A small network was shown many inputs. Here are its activations along a few directions, one row for each input.
In each table, some parts of the input vary, and every possible input appears once, in random order.
A made-up example of a description, with smaller parts first: ring(5) and (point or ring(11) or (values(3) and line(6))).
Shared parts are said once, and a part with two or three values counts as separate values.
In the rows, 128 means zero.

Other details of the inputs shift rows strongly along two fixed directions, in all tables alike. That doesn't count.
To show where, the next rows are all for the same input, with only those details redrawn:
[ 98 124 163 139 131 158 140 112 114 111 132  86 146 106 107 137 167]
[162 159 107 117 138 112 125 134 134 123 120 119 124 136 141 122 119]
[183 174  90 110 140  95 122 138 138 124 113 128 117 142 147 115 104]
[141  82  86 134 149 167  75 201 171 186 162 152 134 180 234 153 125]
[136 147 131 126 135 129 133 122 125 116 123 104 133 121 123 127 139]
[159 162 112 118 137 111 129 128 130 119 118 115 125 131 133 121 122]

Rows:
x1: [103 109 163 134 110 153 146 114 111 108 144  96 140 100 106 121 167]
x2: [ 56  35 140 153 133 196  94 191 144 196 170 170 140 143 167 171 153]
x3: [ 97  66 111 144 142 179  85 169 163 175 155 162 151 176 212 158 130]
x4: [120 124 140 131 115 107 135 109 124 140 109 137 113 116  89 129 102]
x5: [ 89 103 169 142 132 144 141 119 107 127 110 110 155 100  82 154 148]
x6: [128 106 144 127 111 114 134 124 118 131 118 148 111 111  94 124 110]
x7: [164 159  99 108 132  85 120 138 139 147  86 157 118 143 122 128  77]
x8: [150 151 110 123 116 109 122 117 139 134 131 127  98 140 133 111 104]
x9: [134 154 100 118 133 100 135 127 127 118 133 165 115 138 132 116 114]
x10: [148 131 117 125 117  98 134 113 123 107 129 155 109 133 128 105 104]
x11: [119 134 132 137 118 111 138  91 126 113 126 134 120 128 113 118 113]
x12: [ 81 130 158 133 120 156 146 116 112 116 151 111 122 105  97 126 168]
x13: [135 127 129 126 120 109 148 109 115 101 128 136 140 120 119 113 131]
x14: [157 142 117 118 111 110 128 124 126 116 133 133  95 127 127 101 111]
x15: [172 158  94 115 141 108 117 145 142 132 122 129 121 146 157 122 110]
x16: [153 149 103 124 144 102 130 122 129 114 114 141 139 140 142 127 112]
x17: [ 95  88 170 136 113 140 148 121 106 125 123 121 148  95  80 137 149]
x18: [ 89 129 168 134 122 163 135 104 120 118 128  90 140 113 104 133 160]
What do these inputs look like to the network? -> values(3) and (point or ring(5))
The inputs of x18 and x3 match in every part but the values(3) part. If x8 is changed in the same way as x18 into x3, which row does it become? -> x11
Change only the ring(5) part in x17. List by row number the other rows that result. -> x4, x5, x6, x7

Rows:
x19: [ 64  70 165 147 125 217 112 171 136 169 170  87 145 119 146 161 194]
x20: [112 105 104 135 139 170 105 156 155 146 179 150 129 162 204 130 151]
x21: [ 93 154 203 139 111 145 176  71  83  86 118  32 130  57  25 124 185]
x22: [187 115  60 109 154 107  79 193 175 191 103 189 133 188 208 149  66]
x23: [197 231  80 102 135  52 156  85 122  74 118 130  92 127 114  78  98]
x24: [139 183 148 127 118 101 165  51 108  61 124  89 121 103  84  93 141]
x25: [ 67 163 196 144 120 153 167  45  94  69 110  57 158  88  52 122 178]
x26: [ 87 161 199 135 113 147 178  78  82  86 122  36 131  55  22 125 189]
x27: [ 71  94 179 144 110 148 165  82 101  87 133 113 163  99  93 128 169]
x28: [164 141 117 118 131  94 134 147 120 136 112 133 123 109 103 126 115]
x29: [143 152  94 118 146  94 130 134 127 125 109 169 143 147 134 132 102]
x30: [ 44  80 151 160 144 217 103 147 141 152 171 114 161 144 174 164 185]
x31: [ 62  44 173 164 148 194 111 149 130 164 138 121 167 120 133 185 165]
x32: [130  81  87 145 153 133  95 170 153 166 142 176 148 173 197 158 106]
x33: [156 169 116 113  95  44 150  87 117 120  98 171  58 112  51  90  53]
x34: [ 36  17 176 166  92 188 108 133 136 182 166 160 110 124 119 152 129]
x35: [ 73  53 174 151 116 222 105 148 136 141 180  92 146 131 167 143 191]
x36: [210 167  76  90 129  66 120 163 140 148  93 161 116 139 136 110  76]
x37: [ 53  80 166 160 146 213 106 151 137 162 155  89 148 124 151 178 182]
x38: [ 67  83 178 157 121 148 163  88  99  88 147 111 155  94  94 135 173]
x39: [203 204 100  90 126  46 154 126 112 109  78 137 111 104  71 100  90]
x40: [218 155  70 105 129  60 123 152 132 117 115 163  97 142 154  98  75]
x41: [130  77  86 138 143 131 108 174 151 154 167 186 134 166 209 139 117]
x42: [ 76 158 202 138 107 147 182  31  91  48 129  61 147  76  47 104 189]
x43: [226 180  71 100 126  79 111 140 146 117 126 132  87 157 169  91  83]
x44: [108 117 112 130 150 173  92 178 159 174 140 125 131 157 185 161 139]
x45: [113  66 104 130  97 133  89 162 159 199 145 205  86 164 164 131  72]
x46: [216 189  73  91 125  81 114 155 152 147 106 122  98 153 153 103  82]
x47: [179 160 106 117 126 108 126 128 127 108 138 111  97 131 140 103 121]
x48: [183 104  68 121 157 111  79 190 172 190 112 183 131 183 206 154  69]
x49: [118 119 124 128 102  92 127 123 128 154 130 184  72 128  90 114  79]
x50: [147 185 115 106 140 115 124 126 139 129  97 107 122 136 127 127 114]
x51: [130 201 160 115 128 111 157  74 111  90  79  67 129 100  62 117 132]
x52: [ 77  30 168 150 121 201 105 171 136 177 149 119 166 121 151 164 168]
x53: [ 46  81 157 168 146 210 109 134 132 144 172 103 156 133 162 165 185]
x54: [154  73  87 131 137 138  92 202 148 165 164 174 120 160 209 135 116]
x55: [149 191 151 105 111 112 162  84 101  69 117  82 114  95  71  88 147]
x56: [200 236  95 103 143  56 143  99 125 103  74 102  94 124  96 109  83]
x57: [175 129 108 111 115 101 127 142 126 116 117 146 122 133 142 107 105]
x58: [218 189  62  99 135  80 116 152 140 119 135 140  82 151 165  93  92]
x59: [140  96  88 122 159 137  85 197 163 189 123 182 142 170 191 167 104]
x60: [132 116  94 124 135 154 101 151 161 145 168 153 129 171 210 121 134]
x61: [ 85  87 181 136 110 165 147 119  98 103 138 110 152  93  97 127 173]
x62: [144 187 144 103 136  81 160  89 104  96  63 119 143  98  49 124 112]
x63: [150 166 106 132 139 114 119 108 139 119 120 117 127 150 151 120 111]
x64: [ 66  38 169 153 122 201 119 167 119 143 171 132 154 118 151 151 185]
x65: [140 122  81 142 153 143  86 158 161 161 151 144 125 177 213 143 114]
x66: [141  95  95 130 160 133  91 187 156 182 126 172 138 160 179 167 104]
x67: [170 168 104 100 123 114 122 152 141 144 120 108 113 136 137 114 116]
x68: [151 141 104 128 138  91 132 114 127 117 103 149 145 143 128 130  95]
x69: [ 65  94 170 146 122 154 161 104 101  97 148 130 159 102 103 134 175]
x70: [ 54 143 205 139 121 135 188  46  71  62  94  88 180  70  16 132 175]
x71: [181 164 111 112 123 106 124 136 136 138 117  97 107 130 131 114 109]
x72: [177 111  49 109 137  99  98 183 164 160 144 210 127 191 231 122  81]
x73: [ 57  66 179 164 138 218 103 141 142 164 149  81 155 132 159 175 176]
x74: [104 119 140 121  90 105 134 108 121 146 119 175  85 120  78 112  90]
x75: [ 76  28 176 159 123 198 110 160 130 170 152 111 163 111 139 166 169]
x76: [135 180 139 118 126  78 169  66  97  75  76 121 152 107  58 113 113]
x77: [211 192 102 101 127  42 151 116 113 108  80 128 106 102  74 101  82]
x78: [138 183 109 116 138 115 127 109 134 111 114 121 132 144 136 115 119]
x79: [100 156 162 120  88  82 165  75  96 111 105 155  79  91  19 101 100]
x80: [157 131 103 124 124  86 141 113 129 103 125 154 130 138 143 113 103]
x81: [ 49 134 205 154 130 137 187  50  70  63 109  85 171  64  15 141 180]
x82: [ 62  61 159 167 133 204 115 124 136 132 191 107 144 133 173 147 190]
x83: [131 100 109 127 131 175  97 181 149 153 175 133 118 154 194 129 151]
x84: [214 187 101 100 114  45 153 103 109  77  91 133 103 112  94  84  81]
What do these inputs look like to the network? -> ring(6) and (point or (values(2) and ring(5)))
The inputs of x19 and x46 match in every part but the ring(6) part. If x20 is changed in the same way as x19 into x46, which row does it become? -> x42
The inputs of x45 and x74 match in every part but the ring(6) part. If x52 is changed in the same way as x45 into x74, which row does it become? -> x36
List by row number the other rows that have the ring(6) part in common with x84. -> x24, x34, x43, x48, x63, x68, x71, x73, x75, x80
Change only the ring(6) part in x63. List by row number the other rows that result. -> x25, x30, x53, x65, x78
Change only the values(2) part in x41. List by row number the other rows that result. -> x23
Change only the values(2) part in x36. List by row number the other rows that result. -> x67
Change only the ring(5) part in x77. List by row number the other rows that result. -> x31, x32, x38, x40
